A small network was shown many inputs. Here are its activations along a few directions, one row for each input.
Each table varies a few parts of the input and shows all the possible inputs, shuffled.
A made-up example of a description, with smaller parts first: one of 8 places around a ring, together with either a single point or one of 9 places along a line or (one of 3 separate values, together with one of 6 places along a line).
Shared parts are said once, and a part with two or three values counts as separate values.
In the rows, zero is written as 128.

Other details of the inputs vary at random and push rows far along two fixed directions, the same in every table; ignore that.
To show where, the next rows are all for the same input, with only those details redrawn:
[179 130 132 117 132  96 146 118 163 107 109 149 177  58]
[141 123 101 120 129  99 133 121 161 109 109 138 141  82]
[182 122 131 142 182 152 109 124  92 139 126 167 139 167]
[140 123 100 120 128  97 133 121 163 108 109 138 140  80]
[106 111  69 143 167 145  90 129 102 136 123 142  74 194]
[ 54 109  29 123 117  97 107 127 166 109 108 110  61 124]
[182 122 131 142 182 152 109 124  92 138 125 167 139 167]
[179 130 132 118 132  96 146 118 163 107 109 149 177  58]

Rows:
x1: [139 117 142 143 141 143 111 122  93 133 100 147 103 187]
x2: [170 133 130 114 135 108 143 136 157 131 133 121 186  50]
x3: [ 90 123  93 109 110 102 129 130 164 101 163 121 118  91]
x4: [162 151 163 125  93 122 174 107 158 113 110 127 168  71]
x5: [140 131 133 147 144 159 121 122  97 151 104 129 106 182]
x6: [212 148 179 150 156 173 141 116  97 165 108 150 173 146]
x7: [163 114 180 136 163 128 101 143  78 133 124 150 138 180]
x8: [158 144 135 115 120 125 157 122 158 121 166 127 181  55]
x9: [164 140 171 119 100 103 155 116 158 113  83 131 169  67]
x10: [214 148 153 146 170 182 141 111  97 146 148 164 178 136]
x11: [ 24 113  86 116  78 102 121 129 152 101 140  99  57 139]
x12: [169 124 141 107 137  86 134 140 158 112 131 136 183  55]
x13: [ 89 118  81 130 162 158  92 150  95 157 182 113  94 182]
x14: [117 130 143 135 146 166 118 146  87 164 160 115 123 181]
x15: [171 146 151 128 101 123 168 113 164 129  88 119 174  63]
x16: [ 72 132 132 114  82 108 142 126 157 108 137 106 112  99]
x17: [128 114 125 122 169 138  94 151  94 138 181 140 126 170]
x18: [111 124 163 125 142 145 107 148  86 146 155 126 119 180]
x19: [165 136 157 144 160 165 117 141  87 173 130 129 143 167]
x20: [ 93 126 114 116 101  99 133 142 155 129 110  91 115  98]
x21: [102 127  77 121 111 109 134 116 166  98 128 130 110  96]
x22: [ 93 139  91 156 129 181 120 117 102 155 126 119  72 199]
x23: [ 66 127 108 142 133 169 110 133  89 149 160 112  62 214]
x24: [162 136 175 122  95  94 159 105 156  85 106 147 167  75]
x25: [162 155 154 131  92 136 178 106 161 121 108 123 173  68]
x26: [148 118 186 125 150 141 110 144  76 139 160 145 142 179]
x27: [219 129 162 139 184 148 123 121  96 136 125 178 176 140]
x28: [221 138 150 145 182 170 132 118  97 155 128 161 179 134]
x29: [146 153 163 121  96 126 169 120 157 131 147 118 176  64]
x30: [ 95 107 108 147 142 132  93 125  93 124  99 137  64 212]
x31: [ 86 123 124 112  97  93 125 143 154 119 104  99 114  98]
x32: [118 119 162 135 138 139 111 128  90 118 156 145 109 188]
x33: [127 136 148 145 131 165 123 116  94 133 119 142 105 184]
x34: [ 77 127 122 109  96 102 136 143 149 128 145  91 119 103]
x35: [ 36 105 100 106  90  73 109 146 153  98 141  95  81 125]
x36: [132 126 146 145 133 158 120 114  88 125 121 152 101 194]
x37: [ 31 125  72 118  92 113 121 146 154 142 148  75  78 125]
x38: [109 144 136 123  91 131 162 123 155 127 143 105 143  88]
x39: [ 49 106  88 112  90  81 111 144 156 110 104  94  75 120]
x40: [ 53 123  72 122  93 111 127 143 163 136 108  74  84 113]
Q: Describe the family of inputs behind these rows.
A: one of 5 places around a ring, together with either one of 2 separate values or one of 6 places along a line
Q: The inputs of x38 and x25 match in every part but the place on the ring of 5. If x32 is changed in the same way as x38 into x25, which row does it become?
A: x24
Q: The inputs of x1 and x11 match in every part but the place on the ring of 5. If x27 is changed in the same way as x1 into x11, which row does it become?
A: x3
Q: A walk changes only the place on the line of 6. It starts at x7 and steps to x39. List the rest of the walk in order.
A: x31, x20, x40, x19
Q: Which other rows does x13 become when the choice among 2 separate values takes its other values? List them by row number.
A: x17

Rows:
x41: [ 40 114 119 138 120 139 102 140  86 131 186 121  63 231]
x42: [ 74  91  69 137 179 122  78 130  89 122 165 146  53 218]
x43: [143 138 200  94  90 108 158 143 150  98 144 117 193  58]
x44: [194 132 157 136 197 149  91 149  84 164 119 174 157 160]
x45: [180 123 207 140 145 159 132 145  59 180 138 116 158 183]
x46: [ 35 131 116  99  75 100 122 142 173 140 116  83  93  88]
x47: [219 117 154 143 196 139 107 145  74 164 119 145 164 184]
x48: [194 138 112 121 137 122 150 119 169 129 149 138 214  25]
x49: [ 70 121  81 126  66  87 138  95 180  77 117 128  71 110]
x50: [ 71 102  64 100 119  81 107 147 172  83 120 111  94  80]
x51: [211 154 145 150 172 211 158 101  91 159 137 172 161 165]
x52: [ 64 145  85 151 142 191 112 139  94 168 188  87  65 201]
x53: [ 81 116  77 142  78  92 148 114 180 111  61  83  87 108]
x54: [168 153 167 127 108 112 157 107 167 118  69 150 175  53]
x55: [176 143 166 115  97 111 159 105 152  77  92 148 173  55]
Q: Describe the family of inputs behind these rows.
A: one of 3 separate values, together with either a single point or one of 4 places along a line
Q: The inputs of x54 and x46 match in every part but the choice among 3 separate values. If x51 is changed in the same way as x54 into x46, which row does it become?
A: x52
Q: List by row number the other rows that have the choice among 3 separate values in common with x50.
A: x42, x44, x47, x48
Q: Which other rows does x50 become when the choice among 3 separate values takes its other values? List them by row number.
A: x43, x55
